Each row below holds a small network's activations on one record, seen along a few directions.
After each row come some of the record's fields: T, L, W, P, U, F, C.
Not every record has every field; a missing one is left out.
The largest differences between rows may come from other fields.
[-0.10  3.01  1.65  3.48  1.48 -2.98  0.08  0.55 -4.09  1.86  0.10  0.33
  2.37  0.26  2.02] -> T is t3, L is l1, W is w2, P is p1, U is u1, F is f4, C is c1
[-1.97 -3.27 -0.07 -1.41 -1.63  2.10  0.01 -1.38  3.60 -2.46 -1.07 -0.99
  0.20  1.56 -1.65] -> T is t1, L is l1, W is w3, P is p2, U is u2, F is f2, C is c2
[-1.97 -0.32 -1.15  1.75 -0.95 -1.87  0.26  0.82 -1.21  0.06 -0.24  0.60
  0.81  0.54 -0.98] -> T is t1, L is l1, W is w2, P is p2, U is u1, F is f4, C is c1
[ 1.85  1.83  0.81  2.55  0.92 -0.78 -0.39  1.56 -4.13  4.47 -1.02  2.74
  0.92 -0.77  0.43] -> T is t3, L is l2, W is w1, P is p2, U is u1, F is f4, C is c2
[ 0.05  0.58 -1.41 -0.51  3.03 -0.96 -0.86  0.47  0.19  5.25  0.26  2.73
 -0.91 -1.59  0.64] -> T is t3, L is l1, W is w3, P is p2, U is u1, F is f1, C is c1
[ 1.66  1.58 -1.66 -1.88  4.43 -0.54 -0.47  3.38  0.66  4.28  0.96  3.48
 -2.24 -0.78  0.31] -> T is t2, L is l1, W is w3, P is p1, U is u1, F is f1, C is c1
[-0.66  1.53  0.70  0.05  1.88  0.49 -2.16  1.79 -0.44  1.25 -0.83  0.66
 -0.98  0.65  1.14] -> T is t2, L is l1, W is w2, P is p1, U is u1, F is f4, C is c2
[ 1.23  0.24 -2.97 -3.62  4.60 -0.10 -1.25  2.61  2.04  6.63  0.59  5.08
 -4.92 -0.66 -0.37] -> T is t2, L is l1, W is w3, P is p2, U is u1, F is f1, C is c1
[-0.74 -3.26  0.45 -1.08 -2.13  1.02 -1.79 -2.48  4.88 -6.07  2.13 -3.13
 -0.67  1.20 -1.37] -> T is t1, L is l1, W is w2, P is p1, U is u2, F is f1, C is c1
[ 0.59  2.46  1.72  1.78 -1.56 -0.54  1.41  0.02  0.14 -0.87 -1.02 -1.71
  1.04  1.49  1.40] -> T is t2, L is l1, W is w3, P is p1, U is u2, F is f2, C is c2
[-1.02 -2.20 -0.30 -0.72 -2.55  1.56  0.07 -2.49  3.40 -3.68  1.97 -1.87
 -0.71 -0.09 -2.46] -> T is t1, L is l1, W is w1, P is p2, U is u2, F is f1, C is c1
[-1.80 -2.53 -0.48  1.00 -1.70  2.76 -1.66 -2.65  3.74 -6.16  0.78 -4.02
  1.75  2.40 -1.14] -> T is t1, L is l1, W is w3, P is p1, U is u2, F is f4, C is c1
[ 1.23  4.20  2.67  6.29 -1.43 -3.23  1.64  1.19 -3.82  3.50 -1.48 -0.68
  3.27 -1.48  1.70] -> T is t1, L is l1, W is w1, P is p1, U is u1, F is f2, C is c2
[-0.80 -0.77 -2.15 -2.49  1.06 -0.73 -0.52  1.40  1.23  0.72  0.21  0.04
 -2.81 -0.54  0.11] -> T is t2, L is l1, W is w2, P is p1, U is u1, F is f1, C is c1
[-1.03  4.19  0.64  1.21 -0.62 -2.68  1.35  1.17 -4.05  2.14 -1.03 -0.12
  4.02 -1.54  1.96] -> T is t3, L is l1, W is w3, P is p2, U is u1, F is f1, C is c2
[-1.38 -2.72  0.19 -0.86 -1.88  3.19  0.35 -2.00  1.02 -1.46  0.87 -2.28
 -0.40  1.92 -2.18] -> T is t3, L is l1, W is w1, P is p2, U is u2, F is f4, C is c2
[-0.41  0.80 -0.67 -0.27  0.35 -0.58  0.18  0.41 -1.73 -1.43 -2.54 -0.71
 -0.43 -0.73  1.37] -> T is t2, L is l2, W is w2, P is p1, U is u1, F is f2, C is c2
[-0.65  1.98 -2.49  0.47  0.52 -0.69  0.30  1.35 -1.32  1.94  0.00 -0.20
 -1.29 -0.18 -0.65] -> T is t2, L is l1, P is p2, U is u1, F is f4, C is c1
[-0.31 -1.76  0.98  0.23 -2.43  1.29  0.44 -1.59 -0.79 -4.05  0.40 -1.51
  1.95  2.45  0.61] -> T is t3, L is l2, W is w2, P is p1, U is u2, F is f4, C is c2
[ 0.80 -0.38 -0.04  1.44 -0.56 -1.36 -0.42  0.21 -2.66 -2.29 -0.86 -1.35
  0.85  0.14 -0.99] -> T is t1, L is l2, W is w2, P is p1, U is u1, F is f4, C is c1
[-0.22  1.94  3.13  4.23 -2.74 -0.45  3.08 -1.69 -3.82 -1.79 -0.42 -3.52
  3.89  0.87  0.67] -> T is t3, L is l1, W is w1, P is p1, U is u2, F is f4, C is c2
[ 1.51  0.52 -0.69 -1.08  0.56  0.81  1.19 -0.83  1.29 -1.43  0.20  0.77
 -0.43  0.23  1.38] -> T is t2, L is l2, W is w3, P is p1, U is u2, F is f1, C is c1
[-1.14  0.72 -0.15  0.86 -0.27 -0.84  0.01 -0.17 -2.66 -1.69 -0.85 -0.12
  0.64 -0.87 -0.21] -> T is t1, L is l2, W is w2, P is p2, U is u1, F is f2, C is c1
[ 0.22  0.85 -0.85  0.36  0.23  1.20  1.30 -0.28  1.20  0.52 -0.90  0.74
 -0.42  1.97 -0.95] -> T is t2, L is l1, W is w3, P is p2, U is u2, F is f4, C is c2
[-1.25 -0.50 -1.30 -0.53 -1.88  0.05 -2.02  0.21 -0.34 -1.60 -1.93 -1.15
 -1.26  0.20 -0.11] -> T is t2, L is l2, W is w2, P is p2, U is u1, F is f4, C is c2
[ 0.47  2.61  0.22 -1.52  1.16 -1.96  0.65  2.71 -1.95  1.59 -0.96  0.05
 -0.63 -1.37  0.87] -> T is t2, L is l1, W is w2, P is p1, U is u1, F is f1, C is c2
[-0.79 -0.62 -0.21 -0.81 -0.29 -1.25 -0.63  1.34 -2.30  2.02 -0.73  0.19
 -0.01  0.58 -1.19] -> T is t3, L is l1, W is w2, P is p2, U is u1, F is f4, C is c2
[ 1.20  2.28 -0.86  0.74  3.30 -2.13  1.00  1.56 -2.05  7.34  0.76  3.38
 -0.80 -1.79  1.01] -> T is t3, L is l1, W is w1, P is p2, U is u1, F is f1, C is c1
[ 1.21  0.93  0.30 -0.88  1.75 -1.68 -1.93  0.56 -1.47  3.12  0.59  3.32
 -1.38 -1.31  0.24] -> T is t3, L is l2, W is w2, P is p2, U is u1, F is f1, C is c1
[ 2.07 -0.33  0.10 -2.41  0.57  0.40  0.15 -1.88  0.18  0.87  0.09  2.01
 -1.09 -0.13 -0.25] -> T is t3, L is l2, W is w2, P is p2, U is u2, F is f1, C is c2
[ 2.18  4.33  0.24  2.23  2.49 -3.24  1.11  2.29 -2.41  4.85 -0.28  2.29
 -0.51 -2.28  1.57] -> T is t2, L is l1, W is w1, P is p1, U is u1, F is f1, C is c1
[ 0.40 -0.42 -1.37  0.33 -0.56 -0.76  0.63  0.56 -2.62  2.53 -0.93  0.66
  0.61 -1.07  0.02] -> T is t3, L is l2, P is p2, U is u1, F is f2, C is c2
[ 0.08 -0.97 -0.15 -0.99 -2.68  2.00  0.35 -2.00  1.01 -0.41  0.70 -2.49
 -0.63  0.90 -1.28] -> T is t3, L is l1, W is w1, P is p2, U is u2, F is f2, C is c2
[-0.37  2.80  1.01  0.13 -2.31 -0.30  1.63 -0.55 -1.09 -1.10  1.26 -0.74
  3.22  0.91 -0.25] -> T is t3, L is l1, W is w3, P is p2, U is u2, F is f1, C is c2
[-0.62 -1.71  0.23 -1.54 -0.49  1.33 -0.05 -0.72  2.76 -0.20  0.64 -0.43
  1.04  0.77  1.35] -> T is t3, L is l1, W is w3, P is p1, U is u2, F is f1, C is c2
[-1.09  2.48  1.35  3.06 -0.66 -3.42  2.66  1.49 -2.76  0.69 -2.00 -0.90
  4.10 -1.97  1.99] -> T is t1, L is l1, W is w3, P is p1, U is u1, F is f1, C is c2
[-0.20  0.75  0.54  0.92 -2.02 -2.09  0.17  1.72 -0.53 -0.46 -0.97 -1.82
  2.79 -1.20  0.35] -> T is t1, L is l1, W is w3, P is p1, U is u1, F is f1, C is c2
[-1.77 -1.39 -0.23 -0.43 -1.50  0.55  0.50 -1.74  2.57 -3.95 -0.01 -2.04
 -1.48  2.10  0.45] -> T is t2, L is l1, W is w2, P is p1, U is u2, F is f2, C is c1

Here are new rows. What are their fields?
[ 0.07  2.65  1.75  2.29 -1.78  0.20  1.67 -0.68 -0.48 -0.52 -0.65 -1.81
  0.67  0.56  1.50] -> T is t2, L is l1, W is w1, P is p1, U is u2, F is f2, C is c2
[-2.26  0.33 -0.43  0.43 -0.51 -1.42  0.87 -0.31 -1.57  1.54  0.73 -0.19
 -0.16 -1.94  0.94] -> T is t3, L is l1, W is w1, P is p2, U is u1, F is f1, C is c1
[ 0.56  1.26 -2.54 -1.60  0.15 -1.07  1.19  2.32 -1.15  3.82 -1.42  2.94
 -0.97 -1.43  0.95] -> T is t2, L is l2, W is w3, P is p2, U is u1, F is f1, C is c2
[ 2.43  1.75  0.54  0.70  2.33 -2.97  0.33  1.12 -3.38  3.14 -0.06  3.00
  0.64 -1.41  2.79] -> T is t3, L is l2, W is w2, P is p1, U is u1, F is f1, C is c1
[ 0.14 -1.91  0.99  1.21 -4.61  2.37  0.31 -2.19  1.92 -6.27  1.43 -3.97
  1.67  0.02 -0.38] -> T is t1, L is l2, W is w1, P is p1, U is u2, F is f1, C is c2
[-1.60 -4.03 -1.06 -4.60 -2.37  5.28 -2.49 -1.92  5.22 -5.74  2.42 -1.08
 -4.12  0.63 -1.38] -> T is t2, L is l2, W is w1, P is p2, U is u2, F is f1, C is c1
[ 0.32  0.93 -0.05 -0.60  1.98 -0.90 -2.71  1.19 -0.29  2.24 -0.26  2.21
 -3.15  0.73 -1.05] -> T is t2, L is l1, W is w2, P is p2, U is u1, F is f4, C is c1
[-0.42 -2.45  0.80 -1.70 -1.12  3.48  0.39 -1.40  1.08 -3.53  1.78 -1.04
  0.12 -0.06  0.40] -> T is t3, L is l2, W is w1, P is p1, U is u2, F is f1, C is c2
[ 1.15  2.73  0.77  1.52  1.04 -1.21 -1.21  1.63 -2.70  2.65 -1.98  3.03
 -1.31 -0.10  0.29] -> T is t2, L is l2, W is w2, P is p2, U is u1, F is f4, C is c2
[-0.04 -3.68  1.17 -3.55  0.30  1.60 -1.23 -0.97  3.35 -0.76 -0.06 -0.58
 -1.27  1.08  0.57] -> T is t3, L is l1, W is w2, P is p1, U is u2, F is f1, C is c2
